Look-ups in named tables: a row name and a column name give one cell, copied from the table.

gak
cols = balo, nezez, rop, timap
teziv: [0.3, 0.3, 0.4, 0.0]
zugak: [0.4, 0.3, 0.5, 0.7]
vozapaz: [0.4, 0.4, 0.6, 0.4]
tad: [0.3, 0.5, 0.1, 0.4]
moke: [0.6, 0.1, 0.6, 0.2]
zes: [0.5, 0.1, 0.6, 0.6]
ganeki: [0.5, 0.8, 0.5, 0.1]
dokaz: [0.5, 0.5, 0.3, 0.1]
kililad: [0.5, 0.2, 0.3, 0.5]
nep: [0.6, 0.4, 0.4, 0.2]

ganeki, balo -> 0.5
tad, timap -> 0.4
zes, nezez -> 0.1
tad, rop -> 0.1
zes, balo -> 0.5
dokaz, nezez -> 0.5
nep, rop -> 0.4
dokaz, timap -> 0.1
dokaz, balo -> 0.5
nep, nezez -> 0.4
kililad, nezez -> 0.2
Which row has the largest timap? zugak

zufibu:
|  | topiten | fev | vos | semukul | tok |
|---|---|---|---|---|---|
| gitukoz | -0.248 | 1.433 | 0.200 | -2.193 | 0.399 |
| zigemi | 5.768 | 6.846 | 6.622 | 1.814 | 9.816 |
| fus | 2.822 | 2.798 | 2.640 | 2.723 | 2.869 |
| tikog | -6.456 | 9.694 | 3.334 | 5.161 | 5.107 |
| nud | 2.349 | 2.812 | 2.458 | 2.814 | 2.702 |
| gir | 5.456 | 3.829 | -0.539 | 4.024 | 2.592 |
| tido | 2.722 | 3.363 | -1.725 | 4.091 | 2.501 |
| giv | 0.257 | 4.423 | 1.698 | -0.734 | 2.905 |
| piz | 1.771 | 3.392 | 1.718 | 1.817 | 2.331 |
| bipunat | 0.338 | 5.419 | 3.617 | 0.937 | 5.563 |
| rov | 6.342 | 5.979 | 1.438 | 5.370 | 5.050 |
| fure | 2.726 | 4.840 | 2.633 | 3.264 | 3.696 |
| bub | 5.090 | 3.620 | 1.909 | -4.189 | 5.703 |

What is the topiten of rov in zufibu?
6.342
What is the topiten of giv in zufibu?
0.257
What is the tok of piz in zufibu?
2.331
What is the topiten of fus in zufibu?
2.822
What is the fev of rov in zufibu?
5.979
What is the semukul of bipunat in zufibu?
0.937
What is the tok of tikog in zufibu?
5.107
What is the semukul of gir in zufibu?
4.024
What is the fev of giv in zufibu?
4.423
What is the fev of fure in zufibu?
4.840
What is the topiten of gitukoz in zufibu?
-0.248
What is the tok of zigemi in zufibu?
9.816
What is the semukul of rov in zufibu?
5.370
What is the topiten of tido in zufibu?
2.722
What is the vos of bub in zufibu?
1.909
What is the vos of giv in zufibu?
1.698
What is the fev of tikog in zufibu?
9.694
What is the topiten of bipunat in zufibu?
0.338
What is the tok of bub in zufibu?
5.703

